Each row below holds a small network's activations on one input, seen along a few directions.
Each table varies a few parts of the input and shows all the possible inputs, shuffled.
Descriptions start from the smaller parts, as in this example, which fits no table here: one of 6 places along a line, together with either a single point or one of 9 places around a ring or (one of 3 separate values, together with one of 8 places around a ring).
Shared parts are said once, and a part with two or three values counts as separate values.

Other details of the inputs shift rows strongly along three fixed directions, in all tables alike. That doesn't count.

Table:
R1: [ -7  29 -13 -31 -21  -4 -10  36  14  17  25   7]
R2: [  9 -13  16  -8  -6   9  -6 -24 -14   5 -12  18]
R3: [-13  -6  -4  34   0 -23  14   7  -8 -10  12 -24]
R4: [ 11  -3  -4 -15   1   4 -12 -27 -13   2  -8  13]
R5: [  3 -16  26  36   5 -34  22  11 -12   4  17 -10]
R6: [-14  35 -21 -30  -5  16   2  30  41   0   9 -17]
R7: [-31  20 -17 -28 -13  16 -15  40  27   7  10 -13]
R8: [-15 -12  19  33  -5 -17  18  12  -6   1  15 -15]
R9: [  6  -4 -11  -1  12  15 -14 -25   5  -2  -8  11]
R10: [-19  -2 -18   4  13  45 -28 -17  14  -6 -27 -15]
R11: [ 14 -13  -3 -13  14   4  -7 -18 -11   4 -13  11]
R12: [-12 -15  15  32  -5 -19  18  10  -9  -7  14 -12]
R13: [ 20 -16  19 -17  -9  -1   3 -25 -23   7  -3  33]
R14: [-21 -11   8  35   5 -21   6   7  11 -14  11 -29]
R15: [-24  40  -8 -30  -8  10   2  40  18  -2   7  -1]
R16: [ 16  -4   6  -1  -4   8  -8 -31 -14  11 -12  16]
R17: [ 18  32  16 -43 -19 -19  18  39   2  17  15  32]
R18: [ 19   1  15 -11   3  15  13 -32 -14  -2 -15  19]
R19: [ -3  -3 -21   1  19  24 -18 -24  10  -6 -13   1]
R20: [-27  -8  -1  32  20  -8  -2  18  12  -9   2 -45]
R21: [ 12 -15   7 -14   2   7  -2 -27 -19   1  -6  24]
R22: [-17  -7  -6  39   7 -18  14   3  -7  -8  11 -30]
R23: [ 13 -15  -1  -6   1   9   3 -22 -19   0  -7  24]
R24: [-15  22 -31 -27  -7   7  -8  35  29   6  16   1]
R25: [ 45 -11  21  -6 -13   5 -10 -24 -29 -14  -2  20]
R26: [ -7   0 -23  -9  14  20 -21 -23  -1  -6 -15  -9]
R27: [  6  -3  23  24   5 -27  41  12  -3  -2  10 -22]
R28: [ 19 -14   7 -10   0   4   7 -24 -24   6   1  32]
R29: [ 41 -19  15 -15  -1 -15  16 -21 -31  18  -3  45]
R30: [ 10 -10  14  -1  -2  15  -5 -24 -12   9  -8  20]
R31: [ 12   9 -10 -34 -18 -17  10  41   1  18  16  23]
R32: [-26   1   4  44   4  -9  -1   7   6  -5   7 -40]
R33: [  3  24 -12 -35 -28 -17  -1  37   4  15  26  19]
R34: [-28  24 -42 -23   9  19 -21  49  33   3   5 -23]
R35: [ -3 -16  19  40 -10 -31  19   4   0  -5   8  -9]
R36: [  0 -14  28  41  -7 -33  18   1  -3  -1  15  -5]
R37: [ -1  -8 -14  -7  24  22 -21 -17   4  -2 -20  -7]
R38: [ -4   0  -9   2  20  31 -27 -11  12   7 -21 -10]
R39: [  9  -6  -4  -3   6  42 -28  -8   0 -26 -11 -10]
R40: [ 17  17  -7 -39 -37 -27  14  32 -10  19  25  34]
R41: [ 12 -13  33  33 -22 -43  24  -2 -25   5  14   4]
R42: [ -5 -22  10  29  10 -32  23   9 -13  -5   7 -19]
R43: [ 17  11   7  -7   5  12   5 -33 -10  -2 -16   5]
R44: [-35  54 -27 -28   0  21 -16  39  32  -4   0 -24]
R45: [ 10  -7  -1  -3  12  19 -14 -16   0  12 -19   6]
R46: [  9 -10 -10 -13   4   6  -6 -23  -1  -2 -13  16]
R47: [ -6  -1 -12  -2  11  20 -24 -27   0  -4 -18 -11]
R48: [-28  24 -23 -27 -17  20 -15  47  29   9  10  -8]
R49: [-14  17 -14   0  35  39 -18 -15  14 -12 -39 -19]
R50: [  1   3 -17  -3  12  22 -20 -26  -3   1 -10   0]
R51: [-15  -8 -31   2  19  40 -16 -21   4 -11 -25 -11]
R52: [ 11  20  13 -41 -40 -26   2  30  -4  24  24  27]
R53: [ -9  26 -15 -28 -27  -2 -10  37  16  15  13   4]
R54: [ 22 -12   0  -8  13   4  -2 -20 -16  10  -8  22]
R55: [-12  -8   4  33  17 -18  10  17   2  -2  13 -25]
R56: [ -6  -2 -14   4   8  30 -27 -21  19  -5 -25  -5]
R57: [-10  39  -5 -31 -11  -2   2  32  23  -1   6  10]
R58: [-11  19  -7 -30 -16   6  -5  34  12  14  23  12]
R59: [ -1 -17  28  29 -14 -43  23   7  -4  -3  16  -4]
R60: [ 17  -6  -5  -3   5   6  -5 -34 -20   5  -7  18]
R61: [ 24  14  16 -13  -2   1   8 -30 -19   1 -15  24]
R62: [ -6  -7 -21  -6  17  21 -20 -24  10 -10 -16  -2]
R63: [  0 -15  13  32  -6 -37  21   7  -5  -9  18  -2]
R64: [-11  19 -29 -28 -16  -3  -3  39  25   4  15   6]
R65: [  3  -3  -6   0   8  15 -15 -21   9   0  -7   8]
R66: [ 21  25  16 -38 -18 -19  24  34   2  17  17  23]
R67: [ -5   5  19  30   2 -24  30   5   7 -14  10 -20]
R68: [-34   4  -5  35  20  14  18   7  19 -22  -1 -59]
R69: [-10 -12   2  34  11 -21  12  18   0  -6   8 -25]
R70: [  6  -8  -7   0  11  21 -16 -13   4   6 -26   0]
R71: [ 15   3  19  -6   4  12  12 -28 -17  -6 -16  22]
R72: [ 13  11   6 -41 -29 -31   7  29   5  14  30  36]
R73: [-15 -22  10  30   2 -24  25   4 -15 -12  12 -17]
R74: [  9 -11   6  -5  11  14 -17 -20  -3   7 -23   3]
R75: [ 15 -10  -5 -12   0   0  -2 -30 -21   2 -12  15]
R76: [  7  -8 -17  -3   8  14 -11 -24   3  -6 -14  13]
R77: [  2  -9  -5   0  12  22  -8 -24  -8   0  -7  10]
R78: [-25  -5   3  33   1 -13   1   4   4  -7   2 -39]
R79: [ -8 -19  22  33   3 -30  16  13  -5   0   5 -23]
R80: [ -3  16  -7  -3  17  27 -10 -23  16 -14 -25  -3]
R81: [-15   3 -23   5  17  39 -31 -19  26  -3 -23 -15]
R82: [ 15  19  -1 -32 -26   2 -16  45  19 -11  25   8]
R83: [-28  -6  -7  43   9  -8   0  12  20 -18   5 -39]
R84: [ -1 -10 -12  -1  11  27 -13 -24  -6  -6 -16   6]
R85: [ 19  32   8 -45 -33 -18  26  27   2  18  25  19]
R86: [ 13 -10  10  -8  -4   5 -13 -28   0   3 -15  19]
R87: [ 21 -19  37  33 -23 -56  35  -3 -36   4  22  13]
R88: [ 13 -15  22  32   3 -14   4  24  -7 -24  13 -27]
R89: [ 33 -18  16  -5  -1  -6   2 -21 -22  11 -12  31]
R90: [ 46 -21  34  -7 -13 -18  10 -23 -31  19 -11  46]
R91: [-43  -9 -14  34  20   3   1  12  10 -21   5 -48]
R92: [-32 -10 -10  38  15  -1  12  12   3 -14   9 -37]
Description of these inputs: one of 4 separate values, together with either a single point or one of 4 places along a line or (one of 3 separate values, together with one of 6 places along a line).
The inputs of R50 and R55 match in every part but the choice among 4 separate values. If R25 is changed in the same way as R50 into R55, which row does it become?
> R88
The inputs of R36 and R30 match in every part but the choice among 4 separate values. If R9 is changed in the same way as R36 into R30, which row does it become?
> R77
Which other rows does R44 become when the choice among 4 separate values takes its other values? List them by row number.
> R15, R49, R57
Which other rows does R89 become when the choice among 3 separate values takes its other values? List them by row number.
> R5, R20
Which other rows does R33 become when the choice among 3 separate values takes its other values? List them by row number.
> R4, R50

Table:
R93: [ 19   2  16   0  -7 -10  11 -30 -18  -2  -4  19]
R94: [ -7  20 -19 -39 -11  -3  -4  41  22  20  19  15]
R95: [-19  -8   2  34  10   8 -15  -9   5  -7 -11 -30]
R96: [ 28 -18  18   3  -6  -9   0 -19 -12  -1  -4  22]
R97: [  1   4 -11 -14  -5  20 -23  -5  11  -6  -5   6]
R98: [-12   1  12  21 -13 -24   2  24   8   4  19 -17]
R99: [ -3  10 -17 -17  -5  24 -32  -7  12  -3  -7   1]
R100: [ 23  -4  21  -1   3  -5  15 -22 -11   4  -9  20]
R101: [  0  19  -6 -17   1  18 -11 -13  10   8 -14   4]
R102: [-14 -15  -2  26  19  -3   6  -5  -2  -3  -5 -15]
R103: [ -1  17 -11 -16   1  18  -9  -9  17  -3 -13   2]
R104: [-17  22 -21 -37 -15   0  -6  40  20  20  15  13]
R105: [-18   5  -1  25   8   8   5 -14  -1 -14  -6 -27]
R106: [ 17  -5  10 -12  -8 -28  19  17 -17  17  13  23]
R107: [-16   6   9   7 -17 -17   2  40  13   4  20 -10]
R108: [  0   3  -8 -11  -2  21 -24  -2  16   5  -9   4]
R109: [ 22   0  22 -19 -25 -25   8  26  -2  16  22  30]
R110: [ 23  -4  19 -11 -22 -24  13  24 -18   4  24  20]
R111: [ -5  15  -9 -11   8  25 -11 -12  17   2 -18  -2]
R112: [  4  12  -6 -24  10  25  -5  -2   1   0 -14   0]
R113: [ -4  18   3   1  -4 -23  18  36  12  -4  17 -17]
R114: [ 19   0  18 -20 -29 -19  10  26 -11   7  27  29]
R115: [ -9 -17  13  26   0  -1   0  -4  -6  -8  -1 -14]
R116: [-12   5 -29 -18   3  26 -15  -5   7   1  -6   3]
R117: [ 13 -12   1   1  -4 -13   4 -29 -21   4   0  21]
R118: [  2  36  -9 -43 -11   1   1  44  22  15  13   7]
R119: [ 14   4  18  -3  -4  -2   8 -25 -15   9 -12  18]
R120: [-11  -4  11  20  14   5  13  -6  -3 -12  -6 -19]
R121: [ -5  23 -17 -18   1  20 -15 -11  17   0 -14  -3]
R122: [ 13 -14  -1  -2  -2  -7   5 -25 -14   0  -2  23]
R123: [-13   0  11  28  11  -1  12  -8   2  -8 -10 -19]
R124: [-22  -8 -14  26  10   3  -1 -12  -5  -7  -1 -23]
R125: [-12   0   1  23  15  11   9  -8   0 -18  -6 -23]
R126: [ -1 -15   7  33  16  -2  -5  -1   2  -9  -6 -27]
R127: [-13  17   0   5  -2 -11  18  37   6  -9  18 -24]
R128: [-13  -3  -4  14  -3 -30  16  29   9  -1  22 -12]
R129: [  5   2 -21 -21  13  15 -13  -1   7  11 -10   6]
R130: [  4  16 -10 -22   6  21  -8  -7  10  -8  -9   7]
R131: [ -3 -17  10  24  11   1  -1   3  -8 -10  -3 -23]
R132: [-10  29  -7 -29 -19   3   6  32  14   3  17   6]
R133: [-17   2  -6   3 -10 -22  18  39   2   0  30  -7]
R134: [-12  -1 -19 -18   4  22 -12  -7   3   7  -9   6]
R135: [ -7 -15   5  34   4  -5  -5  -9   6 -14  -4 -20]
R136: [-24  15  10  13  -9 -18  19  25   3  -1  17 -24]
R137: [ -3  16  -6 -18  10  24  -7  -1  12   2 -15   3]
R138: [ 31  -3  17  -4   3  -8  15 -22 -20  -6  -6  18]
R139: [-19  -5  11  19  -5 -13   6  35   6  -6  20 -23]
R140: [ -5 -12 -11  21  18  -6   4  -4  -4 -12  -1 -19]
R141: [  3   4 -20 -14  11  29 -30  -1  12 -10 -12  -8]
R142: [-10   2   3  23   8  -1   9 -12   4 -18  -4 -18]
R143: [ -9 -15 -10  25  18   0   7  -4 -10 -11  -1 -22]
R144: [-21  -1  -7  24  -4 -29  10  16   6   0  17 -21]
R145: [  2   1 -27 -15  14  14 -15  -3   9   1 -12  -2]
R146: [  6 -14   4  -2  -2  -4   4 -25 -23  11  -5  17]
R147: [ 21 -20   9  -7   4  -8  12 -16 -28   9  -4  22]
R148: [ 20 -13  17   1 -16  -4  -2 -23 -24   2   1  21]
R149: [ 17 -17   9   2  -2 -12   9 -25 -15  13  -5  27]
R150: [  1   5 -13 -16  11  30 -28   5  12   2 -16  -4]
R151: [ -5  -2   5  25  14  -3  10 -10   7 -16  -8 -20]
R152: [  4  16  -6 -20  12  21  -6   2   7   3 -16   0]
R153: [  8 -14   7   7   1  -9   4 -28 -20  12  -9  17]
R154: [ 19 -15  19   1  -1   2  -4 -14 -12   4  -8  20]
R155: [  1   7 -13 -12  -5  18 -28  -9  13   2 -10   1]
R156: [ 17  -6  24  -3  -6  -3  18 -25 -21   3  -8  22]
R157: [ 14 -14  18   0 -10   1  -6 -22 -20   6  -5  16]
R158: [ 16   1  17 -19 -35 -20  10  22 -11   9  26  30]
R159: [ -3   3 -24 -17   2  14 -15  -9  12   5  -9   9]
R160: [ 20 -17   4  -2   2 -11   9 -23 -19   0   0  26]
R161: [-18  -6   4  10  -5 -27  22  34  -2   3  25 -10]
R162: [  3 -14   4  28  11  -6  -4  -1   2 -14  -4 -23]
R163: [-18  -8  -9  27  12  -5  -1 -11   3   2  -4 -21]
R164: [  0   1 -13 -11   5  25 -25  -3  13 -10  -7  -1]
The inputs of R151 and R113 match in every part but one. If R133 is changed in the same way as R151 into R113, which row does it become?
> R143
The inputs of R94 and R129 match in every part but one. If R120 is changed in the same way as R94 into R129, which row does it become?
> R112
What do these inputs look like to the network?
> one of 3 separate values, together with one of 4 places along a line, together with one of 6 places around a ring
A walk changes only the place on the ring of 6. It starts at R153 and steps to R163. List the rest of the walk in order.
> R144, R117, R124, R146
Which other rows does R122 become when the place on the line of 4 takes its other values? List them by row number.
> R117, R140, R160

Table:
R165: [-11  18  30   7 -24 -48  37  48   0   1  35 -12]
R166: [ -3  18 -15 -43 -11   9  -2  19  10  24   5  19]
R167: [ -7  10 -14 -29 -15   6 -18  22  19  20   8  11]
R168: [  9 -14   4  -7   0   4  -8  -7 -15   9  -4  21]
R169: [  9   7 -16 -42 -17   8 -15  20   3   9  13  22]
R170: [ 19 -19  12  -5 -10  -6   1 -13 -17  17  -2  27]
R171: [-21  16 -17  17  28  42 -20 -20  15 -14 -27 -43]
R172: [ 19 -25  11   9  16   2  15 -43 -32  -3 -15  16]
R173: [-10  12 -25  -2  37  32 -18   0  26 -11 -27 -29]
R174: [ 12   7  -7 -18  -6  -6   4 -13  -6   7  -1  24]
R175: [ 27 -12   8 -13 -22 -20   5  -4 -19   5  13  31]
R176: [-34 -11   7  58  15 -27  24   5   5  -7   6 -43]
R177: [  6 -17  10  29  19  28 -14 -42  -2 -22 -22  -9]
R178: [ 18  -4  21   3   0   1  15 -30 -16  -7 -17  17]
R179: [-13  18 -36 -31  -7  23 -33  18  28   4   2  -3]
R180: [ 42 -11  21 -15  -6 -17   4   2 -11  10   0  32]
R181: [-22   7  -2  14  -6 -34  28  41   2  -7  32 -23]
R182: [-26  22 -30 -28   7  23 -11  28  20   9   0  -8]
R183: [-24 -11   3  59  12 -35  29   7  -7 -23  14 -43]
R184: [ -8  -8   4  18  17  27 -24 -26   4 -16 -25 -25]
R185: [  7 -12   3  10  -4  -8  -8 -19  -5   4  -4  12]
R186: [-17  -3 -18  20  22  16  -9 -31  11  -7 -20 -23]
R187: [ 13   9   9  -8 -11   9 -13   0  -5   5  -3   6]
R188: [ 36 -27  42  15 -15 -16  16 -33 -31  -4  -7  28]
R189: [-21  22  14  18 -13 -29  31  49  16 -10  35 -21]
R190: [ -1   7 -18 -36  -9  15 -18  23   5   9   9  15]
The inputs of R181 and R169 match in every part but one. If R165 is changed in the same way as R181 into R169, which row does it become?
> R184
What do these inputs look like to the network?
> one of 2 separate values, together with either a single point or one of 4 places along a line or one of 8 places around a ring
A walk changes only the place on the ring of 8. It starts at R168 and steps to R190. List the rest of the walk in order.
> R169, R175, R179, R185, R167, R170

Table:
R191: [-13   7  -7 -12 -12  -4 -16  32  21  11   9  -4]
R192: [ 39   4  17 -34  -4  15  -2 -25  -9  17 -19  42]
R193: [ 17  -5   8 -13 -24 -23   5  23 -12   2  23  21]
R194: [-19  25  -6   9  -6   3   0  19  20 -10   7 -26]
R195: [  7  -7  41  21 -12 -20  30  -7 -28  -1   9   6]
R196: [ 45  -9  37  -5  -6  -7   9 -57 -32   6 -19  44]
R197: [ 17   2  14 -15 -40 -32   8  21  -8  14  29  31]
R198: [-16   5  -9   1  -1   1 -15  37  23   8  12 -13]
R199: [ 25 -19  -3 -10  -3  21 -19 -42 -12  -5 -15  24]
R200: [-12 -11 -34   8  42  44 -21 -36   5 -15 -36 -26]
R201: [ 24  16  -9 -45  -2  31 -15 -16   1  -5 -18  28]
R202: [-10 -26  14  52  17 -30  25 -22 -14  -3  -8 -25]
R203: [-39   9 -21   0   6  15   1  17  10   1   3 -19]
R204: [  3   7  13   2 -10 -12  17   6   2 -13  13   2]
R205: [ 25  -9  13 -20 -19 -19   2  18 -14   9  19  24]
R206: [ 20  17 -11 -36  11  40 -23 -14   2  -2 -23  15]
R207: [-26  21 -22  -8   1  -4  -6  18  17   9   9 -16]
R208: [-28 -17  -6  53  31  -5  14  -6   7  -9  -9 -41]
R209: [ -1   2 -31 -15  33  43 -25 -26   5   4 -31  -7]
R210: [-19  10 -22   1   5  -7   6  23   6  -7  12 -20]
R211: [ 10 -19  38  48  14 -27  32  -8 -18 -14   1 -18]
R212: [-12   5  -2 -23 -20   9 -13  25   3  10  14  10]
R213: [-10  12  -7 -16 -19  -7 -16  28  18  10  17   6]
R214: [  2 -17  19  40  -5 -44  35 -14 -25  -2  14  -1]
R215: [ -1  28   4 -29 -18  -6   1  32  19  12   7   9]
R216: [ -4 -23 -15  26  31  23  -3 -59  -9 -20 -26 -12]
R217: [-22  -5 -12  21  11   4 -12  31  19  -7   6 -36]
What do these inputs look like to the network?
> one of 3 separate values, together with either a single point or one of 8 places around a ring
The inputs of R213 and R196 match in every part but the choice among 3 separate values. If R197 is changed in the same way as R213 into R196, which row does it become?
> R194
Which other rows does R212 become when the choice among 3 separate values takes its other values? List them by row number.
> R195, R203
Which other rows does R200 become when the place on the ring of 8 takes its other values? List them by row number.
> R202, R207, R208, R209, R210, R214, R216
